These are the activations of a small neural network, seen along a few directions. Each row is one input.
In each table, some parts of the input vary, and every possible input appears once, in random order.
Descriptions start from the smaller parts, as in this example, which fits no table here: one of 6 places along a line, together with either a single point or one of 11 places around a ring or (one of 3 separate values, together with one of 8 places around a ring).
Shared parts are said once, and a part with two or three values counts as separate values.
In the rows, zero is written as 128.

A family of inputs:
R1: [118 167  87  79  64 171 170  93 129  91 159 143]
R2: [128 131 137 203 171 158 109 151 153 162  88 116]
R3: [119 122 123 194 166 172  85 137 132 122  73 108]
R4: [140  84 151 214 161 114 141 153 145 142  88 111]
R5: [126 153 138 168 173 165  93 143 148 182 100 120]
R6: [147  95 165 106 127  33 138 142 108 135 156 139]
R7: [141  54 153 168 138  76 130 135 102  83  97 118]
R8: [139  87 155  98 124  43 118 124  86  92 143 135]
R9: [121 161  77 183 116 214 197 130 191 126 118 109]
R10: [118 146 124 159 168 179  67 130 125 144  85 111]
R11: [152  73 167 140 134  44 151 148 109 123 136 132]
R12: [132  75 141 205 156 125 119 136 121  98  71 104]
R13: [130 137  98  57  54 117 182  99 117  73 181 140]
R14: [110 177  73 114  90 216 157  96 151 105 134 134]
R15: [114 167 141 103 164 154  69 135 137 193 133 131]
R16: [112 151  65 176 112 224 173 115 168  85 104 103]
R17: [120 185  85 122  95 204 183 112 174 146 146 139]
R18: [126 175  99  87  71 155 194 109 152 134 174 150]
R19: [149  62 162 177 143  64 152 152 125 128 114 125]
R20: [128 124 149  64 128  79  81 125  86 123 146 139]
R21: [146  65 158 132 130  58 129 131  85  80 119 124]
R22: [138 143 111  63  60 100 204 116 138 113 196 145]
R23: [108 160 129  95 159 166  46 122 116 156 121 126]
R24: [113 149 134  70 143 119  56 119 100 146 138 140]
R25: [120 155 148  77 147 109  80 135 122 183 149 143]
R26: [135 131 160  71 133  68 104 140 109 163 159 143]
The inputs of R8 and R6 match in every part but one. If R24 is changed in the same way as R8 into R6, which row does it become?
> R25
Describe the family of inputs behind these rows.
> one of 2 separate values, together with either one of 4 places along a line or one of 9 places around a ring
Which other rows does R11 become when the choice among 2 separate values takes its other values? List them by row number.
> R21

A family of inputs:
R27: [118 167 108 109 108 165 146 115 149 143 145 135]
R28: [139 109 160 158 149  97 119 148 126 157 113 131]
R29: [138  92 154 167 144  99 123 139 114 123 101 126]
R30: [104 150  88 156 148 218 108 121 156 117  98 102]
R31: [131 108 143 113 136  94 129 138 131 142 140 125]
R32: [129 106 145 114 135  96  90 123  90 110 118 133]
R33: [122 166 107 106 111 158 140 124 144 138 149 127]
R34: [126 106 139 103 131  93 101 120  99 105 131 131]
R35: [136 102 149 138 144  93  92 134  92 112 111 128]
R36: [137 120 156 129 149  92  89 143 106 146 121 132]
R37: [127 123 146  94 138  94  99 128 111 137 141 135]
R38: [142 120 158 146 155  93 101 145 112 149 114 129]
R39: [136 104 149 132 143  94 135 142 133 145 134 124]
R40: [106 166  95 149 152 211 108 128 164 149 108 108]
R41: [120 159 112 124 106 181 157 110 152 155 136 150]
R42: [120 151 102 115 100 171 150 107 138 110 134 129]
R43: [131 165 105 128 119 144 160 138 152 133 145 124]
R44: [126 114 142  97 133  96 118 133 123 137 147 130]
R45: [129 124 152 105 141  95  88 131 103 144 129 137]
R46: [119 144 105 134  95 185 160 100 142 125 124 146]
R47: [142 103 152 157 149  94 104 136  99 115 102 126]
R48: [129  92 137 121 129  93 131 131 120 109 131 121]
R49: [136 100 152 153 145  95 132 147 137 154 124 128]
R50: [122 169 110 118 104 172 151 112 146 147 141 146]
R51: [135  84 147 164 139  96 136 139 126 123 113 124]
R52: [128 149  96 124 107 150 154 125 139 101 138 118]
R53: [132 150  99 138 111 146 164 130 141 103 134 119]
R54: [126  97 136 107 126  96 120 125 110 104 137 126]
R55: [124 152 104 125  96 178 155 104 135 113 128 142]
R56: [123 149 100 112 103 162 144 116 134 103 138 122]
R57: [127 164 103 116 115 148 152 132 148 133 149 124]
R58: [136  90 144 144 136  95 139 134 122 115 123 119]
Describe the family of inputs behind these rows.
> one of 2 separate values, together with either a single point or one of 6 places along a line or one of 9 places around a ring
The inputs of R36 and R35 match in every part but the choice among 2 separate values. If R28 is changed in the same way as R36 into R35, which row does it become?
> R29
Which other rows does R57 become when the place on the line of 6 takes its other values? List them by row number.
> R27, R33, R41, R43, R50
Which other rows does R31 become when the choice among 2 separate values takes its other values? List them by row number.
> R48

A family of inputs:
R59: [112 122 145 188 203 166  29 150 122 159  61 106]
R60: [137 104 169 112 151  52  96 140 104 146 136 135]
R61: [124 149 148  91 153 115  90 142 129 188 149 137]
R62: [145  86 148 144 120  63 154 139 118 108 135 129]
R63: [106 179 100  62  96 175 111  94 125 128 151 146]
R64: [130 114 107 116  75 128 189 107 121  71 143 135]
R65: [121 161  84 112 100 182 171 115 152 105 143 120]
R66: [117 161  83 108  86 183 167  98 143  97 146 133]
R67: [134  97 162  76 127  60  93 118  80 114 145 140]
R68: [119 168  89 130 102 179 173 116 160 126 139 129]
R69: [122 182 120 136 137 187 118 129 159 185 127 137]
R70: [132  92 116 241 161 170 135 141 143  97  56  93]
R71: [122 156  94 134 107 182 183 121 174 141 144 127]
R72: [136  93 174 112 155  50 108 146 113 154 140 134]
R73: [132 114 104 127  83 128 190 113 125  70 140 133]
R74: [137 114 105 136  95 126 190 127 134  80 140 118]
R75: [103 149 115 200 185 221  61 137 152 149  62 101]
R76: [111 189 104 101 123 173 114 119 150 160 144 138]
R77: [124 156 137  71 144 116  76 134 109 152 145 127]
R78: [141  78 141 107  96  71 150 118  95  80 142 135]
R79: [137 109 114 155 104 125 203 135 156 114 139 124]
R80: [139  59 146 227 176 111 105 149 117 104  57  99]
R81: [117 151 136  51 120 118  76 109  94 139 155 144]
R82: [145  76 150 145 124  63 164 144 129 121 137 127]
R83: [131  70 171 195 204 102  52 153 101 136  60 112]
R84: [142 115 126 181 109 135 198 140 154 123 117 124]
R85: [122 157 132  66 131 121  74 118  98 142 149 144]
R86: [114 134 101 225 166 222 114 131 162 119  59  91]
R87: [146  82 142 127 115  67 150 137 110  91 135 119]
R88: [142  83 138 124 102  70 152 123 100  80 138 135]
R89: [150  81 158 170 128  74 158 148 128 129 120 127]
R90: [131 153 156 122 160 125  83 143 128 196 131 139]
R91: [123 158 143  88 148 113  80 135 119 174 145 138]
R92: [114 159  87  93  76 180 169  94 138  96 144 136]
R93: [137 102 165  96 146  55  92 139  96 127 135 125]
R94: [110 183  97  76 107 179 109 101 131 130 150 142]
R95: [115 184  99  82 123 178 111 119 139 140 146 128]
R96: [114 178 110 103 128 176 124 127 162 175 149 135]
R97: [137 121 111 154  99 124 193 129 143 100 137 129]
R98: [127 160 105 163 113 191 178 126 170 149 121 126]
R99: [144  96 182 137 164  64 102 149 110 165 122 139]
R100: [135 102 161  92 134  57  92 125  83 117 140 141]
Describe the family of inputs behind these rows.
> one of 6 places around a ring, together with either a single point or one of 6 places along a line
The inputs of R78 and R92 match in every part but the place on the ring of 6. If R82 is changed in the same way as R78 into R92, which row does it become?
> R71
The inputs of R87 and R74 match in every part but the place on the ring of 6. If R62 is changed in the same way as R87 into R74, which row does it become?
> R97
Which other rows agree with R93 in the place on the ring of 6? List them by row number.
> R60, R67, R72, R83, R99, R100
Which other rows agree with R69 in the place on the ring of 6? List them by row number.
> R63, R75, R76, R94, R95, R96
Which other rows does R85 become when the place on the line of 6 takes its other values? List them by row number.
> R61, R77, R81, R90, R91

A family of inputs:
R101: [106 170 116 119 156 183  55 121 125 150 108 123]
R102: [126  91 156 184 183 124  68 145 114 136  74 112]
R103: [110 184 106  55 107 166  97 100 113 132 157 144]
R104: [110 213  86  77 103 212 142 110 167 171 166 141]
R105: [116 137 147 107 171 123  43 136 107 154 114 125]
R106: [119 149 137  45 126 107  83 113  98 135 161 143]
R107: [141  65 143 186 143  96 136 142 116  89  94 106]
R108: [129 134  93 215 126 199 193 136 179 115  96 106]
R109: [121 156  98  63  67 141 163  95 118  91 170 149]
R110: [129 114  96 132  81 134 189 107 128  62 136 127]
R111: [132 123 129  53  83  81 148 108 103  98 174 145]
R112: [128 149  77 152  77 182 230 115 174  99 144 126]
R113: [141  74 186 186 192  73  76 164 112 169  84 120]
R114: [106 202  96 142 150 226 103 129 178 187 118 121]
R115: [155  66 163 125 108  22 176 141 108 104 150 136]
R116: [140  82 128 122  95  77 173 120 110  70 143 127]
R117: [133  96 112 198 131 153 151 130 134  80  86 106]
R118: [134 117 180 115 182  66  51 158 105 188 123 133]
R119: [156  51 176 185 152  45 141 160 114 124 104 116]
R120: [147 105 164  62  98  24 153 130 100 130 180 152]
R121: [120 120 127 196 173 179  81 131 131 129  66 110]
R122: [137 130 170  54 139  49  89 137  95 166 169 150]
R123: [120 188  79  84  62 189 206 104 168 131 179 146]
R124: [117 155 109 213 167 221 124 139 176 161  77 107]
Describe the family of inputs behind these rows.
> one of 4 places along a line, together with one of 6 places around a ring
The inputs of R122 and R103 match in every part but the place on the line of 4. If R118 is changed in the same way as R122 into R103, which row does it become?
> R101
Which other rows does R111 become when the place on the ring of 6 takes its other values? List them by row number.
> R102, R105, R106, R107, R116
Start at R120 and move only the place on the line of 4, one step at a time. The first step leads to R111. Which rows follow, in order?
> R109, R123
Which other rows does R104 become when the place on the ring of 6 takes its other values? List them by row number.
> R108, R112, R114, R123, R124
